Each row below holds a small network's activations on one input, seen along a few directions.
In each table, some parts of the input vary, and every possible input appears once, in random order.
Descriptions start from the smaller parts, as in this example, which fits no table here: ring(8) and (point or ring(11) or (values(3) and line(4))).
Shared parts are said once, and a part with two or three values counts as separate values.
In the rows, zero is written as 128.

Other details of the inputs shift rows strongly along two fixed directions, in all tables alike. That doesn't count.

A family of inputs:
R1: [ 92 115 140 130  95  83 158 128 124 102 146  87  99]
R2: [205 176 195 207 242 216  61 196 163  89 186 137 179]
R3: [ 59 193  80 224 153 136 143 169  90 130 188 110  72]
R4: [151  87 112  92 107 139 109 123 155 136 115 148 132]
R5: [102 105 116  91 111 111 156 113 111 161 129 133 107]
R6: [151 209 187 250 238 220  64 221 140  91 215 125 153]
R7: [111 142 121 120  91  92 113 125 139 113 154 129 114]
R8: [140 133 110 140 111 100 112  89 126 127 145 124  95]
R9: [224 139 150 142 188 159  90  99 146 117 107 138 172]
R10: [206  73 141  67 101 149  84  93 165 144  69 162 161]
R11: [185 111 132  71 121 121 111 102 156 117  83 153 176]
R12: [176  85 149  59 125 121 132  80 134 154  95 146 149]
R13: [ 90 103 119 117 112 100 179 137 120 115 118 101 121]
R14: [102 126 135 117 108 125 141 118  98 169 120 135 107]
R15: [100 119 130 104 106 118 143 105 103 161 126 133 107]
R16: [103 150 113 126  96 122 123 140 120 133 108 139 129]
R17: [112 104 103 111 108 146 120 137 142 139 119 144 119]
R18: [185 150 158 121 163 148  95 132 150 103 111 143 185]
R19: [109 111 129 101 136 128 155 119 113 156 120 135 124]
R20: [180  81 165  84 122 118 144 104 143 118  62 115 174]
R21: [ 34 182  87 173 123 128 151 185 105 122 157 124 104]
R22: [ 98 121 138 113  96  94 135 107 115 149 168 122  87]
R23: [118 108 125 122  85 116  99 121 148 126 163 134  96]
R24: [132 135  93 141 123 122 129 102 116 138 121 130 109]
R25: [ 24 163 119 194 124 114 180 184  89 108 173  82  87]
R26: [ 82 115 129 127 101 105 168 131 111 117 115  97 118]
R27: [ 86 103 121 117 120 106 183 138 118 116 107 101 131]
R28: [112 128  98 101 106 109 135 133 134 125 116 140 134]
R29: [139 125  87 128 135 129 140 100 124 141 101 133 123]
R30: [231 147 157 153 193 168  88 109 143 123 101 140 174]
Description of these inputs: values(5) and (point or line(5)).
- The inputs of R2 and R24 match in every part but the values(5) part. If R4 is changed in the same way as R2 into R24, which row does it become? => R3
- Start at R14 and move only the line(5) part, one step at a time. The first step leads to R15. Which rows follow, in order? => R12, R5, R19
- Which other rows does R19 become when the values(5) part takes its other values? List them by row number. => R17, R21, R27, R29

A family of inputs:
R31: [145 162 177 184 181 165 108 149 114 118 175 121 137]
R32: [119 101  80  91  67  95 130  92 128 120  89 130 111]
R33: [ 91  92  77 105  80  98 165 105 129 140  74 127 110]
R34: [159  84 173  81 123  78 164 101 137 112 124  97 132]
R35: [150 151 113 155 151 166  87 152 135 149 154 161 126]
R36: [107  97  84  81  54 102 136  99 130 121  99 128 116]
R37: [158 105 150 125 143 153 108 117 131 139 124 129 128]
R38: [ 91  90  82 102  76  80 169 100 113 124  83 115 115]
R39: [152 168 181 178 158 129 107 178 153  63 176  93 140]
R40: [168  74 143  87 151 133 144 101 139 132  99 121 141]
R41: [161 159 186 178 162 122  89 167 155  88 209 113 120]
R42: [138 154 172 173 204 155 145 153 113 105 173 104 143]
R43: [118 161 190 147 204 161 135 187 124 119 163 117 158]
R44: [184 111 142 103 158 113 152  65 134 133  96 125 147]
R45: [102 109  80 110  84  82 170  86 119 131  76 121 115]
R46: [ 53 134 127 159  83  74 180 160 116 101 160  72  97]
R47: [149 138 194 154 147 112 121 146 129 109 170 100 119]
R48: [239 117 129  86 147 136  73  76 156 144  98 168 174]
R49: [161 123 141 134 144 150 110 102 133 149 118 133 126]
R50: [124 140 133 159 177 146 150 129 123 134 144 113 116]
R51: [200  90 138  81 116 127  88  81 161 125 125 151 151]
R52: [ 50 148  71 159 108 130 168 174  95 151 115 133 102]
R53: [174  76 161  85 119 152 114 107 146 145 108 140 146]
R54: [221 114 129  96 136 119  78  60 165 134 110 149 152]
R55: [ 43 121  88 165 106 117 164 167 109 124 132 108  93]
R56: [215 124 147  98 149 141 105  78 126 158  83 154 163]
R57: [111  82  81  86  65 113 127 111 143 128  87 138 108]
R58: [ 45 136  95 160  99 109 173 154  98 116 144  99 106]
R59: [ 33 161 108 144  99 100 170 162  95 120 134 105 121]
R60: [ 53 175 105 141  92 115 132 158 110 108 145 123 112]
R61: [136 123 140 149 136 164  93 157 152 124 180 143 121]
R62: [ 66 162  66 156 100 146 132 172 107 142 128 145  97]
R63: [145 147 118 162 149 151  85 131 149 134 164 138 112]
R64: [206  76 134  83 126 142  79  93 174 131 115 155 145]
R65: [128 166 178 145 155 138 113 141 112 129 148 137 144]
R66: [165  98 180  70 126 141 108 117 146 146  97 156 166]
R67: [147 149 157 167 163 141 110 122 110 128 152 120 126]
R68: [174  92 144  93 152 112 150  81 126 124 100 119 145]
R69: [ 62 156  74 167 101 130 128 152 121 125 134 125  83]
R70: [192  99 137  82 165 149 139 106 133 156  80 144 161]
R71: [ 19 143 113 138  95 114 167 186 110 131 134 115 121]
R72: [ 65  69  87  88  56 102 171 128 126 138  95 120 116]
R73: [ 63 167  73 162 113 112 171 151  84 140 117 121 106]
R74: [148 154 140 160 166 176 110 149 114 158 131 145 131]
R75: [ 74 174  77 171 103 112 131 131 109 118 137 115  88]
R76: [ 84 102 104  61  53 108 130 128 144 130  88 150 133]
R77: [144 125  72  84  82 113 125  96 122 140  72 149 133]
R78: [204 117 140  88 170 129 142  83 122 146  81 138 165]
R79: [130 177 188 156 209 144 139 163 111 110 162 112 160]
R80: [127 136 172 165 198 174 140 177 125 115 175 107 140]
R81: [146 148 126 161 147 130  88 124 134 122 175 130 115]
R82: [153 166 151 175 166 141 111 107 116 136 145 124 125]
R83: [120 148 155 134 137 149  92 167 151 125 171 160 134]
R84: [ 94  79  87  76  48 117 135 120 144 131  98 137 113]
R85: [132 166 151 141 142 130  90 143 137 119 172 151 136]
- The inputs of R61 and R53 match in every part but one. If R63 is changed in the same way as R61 into R53, which row does it become? => R49
- The inputs of R76 and R83 match in every part but one. If R36 is changed in the same way as R76 into R83, which row does it become? => R51
- What is each input in this table made of? => ring(5) and (point or (values(2) and line(5)))
- Which other rows does R43 become when the values(2) part takes its other values? List them by row number. => R79
- Which other rows does R32 become when the ring(5) part takes its other values? List them by row number. => R38, R67, R68, R81

A family of inputs:
R86: [126 137 159 152 154 137 124 153 139 100 154 110 135]
R87: [141 139 144 140 143 144 104 134 133 135 159 135 123]
R88: [ 72 135  78 132  81 126 134 132 109 151 122 140  96]
R89: [119 123 123 128 115 136 110 138 140 129 150 137 112]
R90: [167  49  89  32  45  80 124  38 147 157  63 149 116]
R91: [156 113 162 122 145 125 126 120 142 113 132 119 147]
R92: [ 85 119 123 129 107 111 154 135 108 133 138 113 105]
R93: [ 76 135 110 133 110 110 162 136 104 141 127 119 106]
R94: [148 132 156 126 152 134 128 143 135 112 125 120 155]
R95: [144 140 148 137 163 140 133 146 134 118 118 123 156]
R96: [123 132 149 129 130 116 134 129 128 115 139 119 131]
R97: [121 146 117 141 143 129 139 135 119 121 121 122 136]
R98: [143 109 103  86 102 125 119  90 125 156  88 155 131]
R99: [166 140 147 141 176 145 130 124 127 121 122 123 153]
R100: [111 145 135 155 149 138 143 161 125 117 134 117 139]
R101: [125 143 121 139 146 127 142 126 114 126 123 124 133]
R102: [ 79 157 108 177 144 135 149 159 107 118 154 111 106]
R103: [ 59 128  76 128  81 101 164 128 103 137 117 119  96]
R104: [ 73 128 115 130  96 111 153 148 112 126 134 113 108]
R105: [217 121 156 117 160 142  91  97 154 123 118 140 157]
R106: [145 110 101  87 100 129 117  98 133 150  83 154 136]
R107: [185  71 132  58 100 119 104  78 157 146  98 152 144]
R108: [118 133 143 129 126 116 132 136 133 111 134 117 133]
R109: [186 108 148  88 131 133  96 102 153 132 118 153 152]
R110: [ 93 155 116 173 150 133 147 148 103 125 151 113 112]
R111: [ 83 129 115 133 114 114 163 133 105 144 129 116 104]
R112: [128 142 114 139 117 119 114 117 125 131 139 134 110]
R113: [189  92 118  80  97 114 103  85 158 126  88 146 149]
R114: [156 114 133 104 116 134 101 124 151 126 127 147 142]
R115: [130 133 155 146 157 143 131 158 131 107 145 113 139]
R116: [108 161 154 168 161 138 137 166 112 115 162 112 128]
R117: [ 76 143  81 139  77 102 129 125 113 138 139 128  83]
R118: [159 138 163 154 190 160 128 160 142 106 134 119 161]
R119: [154 138 170 144 161 140 116 149 148  96 140 116 160]
R120: [124 128 108 139 110 123 114 125 135 125 139 129 106]
R121: [120 128 105 133 121 147 120 130 127 141 121 142 118]
R122: [132 126 154 129 134 120 135 124 128 120 141 115 131]
R123: [ 82 127  86 131  95 126 133 119 107 161 125 138  91]
R124: [170 139 171 157 199 158 125 152 137 113 136 120 165]
R125: [130 134 115 129 131 143 118 116 118 153 120 142 119]
R126: [161 132 143 119 138 141  95 132 147 123 136 146 146]
R127: [ 99 121 130 121 109 111 154 128 108 137 133 114 109]
- What is each input in this table made of? => ring(6) and (values(3) or line(4))
- The inputs of R94 and R92 match in every part but the ring(6) part. If R117 is changed in the same way as R94 into R92, which row does it become? => R90
- Which other rows does R122 become when the ring(6) part takes its other values? List them by row number. => R86, R91, R96, R108, R119
- Which other rows does R93 become when the line(4) part takes its other values? List them by row number. => R96, R101, R116
- Start at R121 and move only the ring(6) part, one step at a time. The first step leads to R123. Which rows follow, in order? => R125, R98, R106, R88
